A small network was shown many inputs. Here are its activations along a few directions, one row for each input.
In each table, some parts of the input vary, and every possible input appears once, in random order.
Descriptions start from the smaller parts, as in this example, which fits no table here: one of 5 places around a ring, together with either a single point or (one of 2 separate values, together with one of 4 places along a line) or one of 9 places along a line.
Shared parts are said once, and a part with two or three values counts as separate values.
In the rows, zero is written as 128.

A family of inputs:
x1: [115 135 118 152 142 142 121 128 129 117 119]
x2: [127 135 127 126 128 126 131 119 126 118 133]
x3: [121 141 114 142 138 134 123 111 139 114 127]
x4: [191  88 128  89  91 108  95 142 201 222 125]
x5: [124 137 119 134 133 130 127 115 132 115 131]
x6: [119 131 124 143 138 138 125 132 122 118 123]
x7: [121 128 131 136 135 134 128 136 116 120 125]
x8: [118 125 141 121 128 127 140 142 102 124 127]
x9: [125 131 137 114 120 118 145 123 111 121 135]
x10: [126 132 132 121 124 122 137 121 120 118 136]
x11: [121 126 136 130 131 130 134 140 110 121 128]
What is each input in this table made of?
Answer: either a single point or (one of 2 separate values, together with one of 5 places along a line)
Which other rows does x7 become when the choice among 2 separate values takes its other values? List them by row number.
Answer: x2

A family of inputs:
x12: [168 110 116 148 118 132  86 119 221 190 108]
x13: [116 167 170  58 101  80 194  82  74  93 163]
x14: [165  86 169  32  84  86 135 173 141 198 144]
x15: [104 112 147 166 156 150 141 187  64 114 114]
x16: [176 105 122 122  98 115  86 133 184 192 128]
x17: [179  80 147  61  83 109 125 154 145 195 145]
x18: [ 90 142  92 196 197 196  77 156 126 111  83]
x19: [128 158 143  82 100 101 180  69  81  82 160]
x20: [102 129 137 182 155 165 111 183  87 102 110]
x21: [ 99 175  54 160 153 133 120  46 180  74 135]
x22: [ 97 103 160 141 128 149 163 192  40 123 113]
x23: [131 158 124 109 126  98 162  69 108  73 158]
x24: [ 93 129 127 194 184 182  89 165 120  99  98]
x25: [164 126  79 156 126 144  79 112 229 203  89]
x26: [106 168  93 154 144 126 132  53 171  65 155]
x27: [ 79 102 183 118 124 121 175 201  34 131 107]
x28: [184  87 133  94 105 104 108 144 164 195 136]
x29: [122 170 106 133 120 112 141  65 134  64 158]
What is each input in this table made of?
Answer: one of 3 separate values, together with one of 6 places along a line
The inputs of x17 and x19 match in every part but the choice among 3 separate values. If x25 is changed in the same way as x17 into x19, which row does it become?
Answer: x21
Which other rows does x23 become when the choice among 3 separate values takes its other values? List them by row number.
Answer: x15, x28
Which other rows does x16 become when the choice among 3 separate values takes its other values? List them by row number.
Answer: x20, x29

A family of inputs:
x30: [126 134 155  89 112 103 163 121  84 105 153]
x31: [136 114 133 124 124 128 119 146 144 161 115]
x32: [166 123  99 139 121 129  86 104 207 160 129]
x33: [134 111 146 117 118 127 136 155 110 153 120]
x34: [159 128  92 143 123 128  92  97 207 165 119]
x35: [153 117 112 122 124 131  97 127 177 160 126]
x36: [146 122 106 125 126 130 103 120 178 165 117]
x37: [119 121 150 105 112 114 159 140  94 129 134]
x38: [143 109 138 120 123 127 112 151 142 157 124]
x39: [142 106 150 113 116 125 129 160 107 149 129]
x40: [129 116 154 100 111 110 153 145  90 125 143]
x41: [117 138 152  94 112 106 168 116  87 108 143]
x42: [ 57 181 102 201 183 167 139 104  83  30 115]
x43: [ 65 173 105 199 186 167 136 106  82  25 125]
The inputs of x43 and x42 match in every part but one. If x38 is changed in the same way as x43 into x42, which row does it become?
Answer: x31
What is each input in this table made of?
Answer: one of 2 separate values, together with either a single point or one of 6 places along a line
Which other rows does x33 become when the choice among 2 separate values takes its other values? List them by row number.
Answer: x39
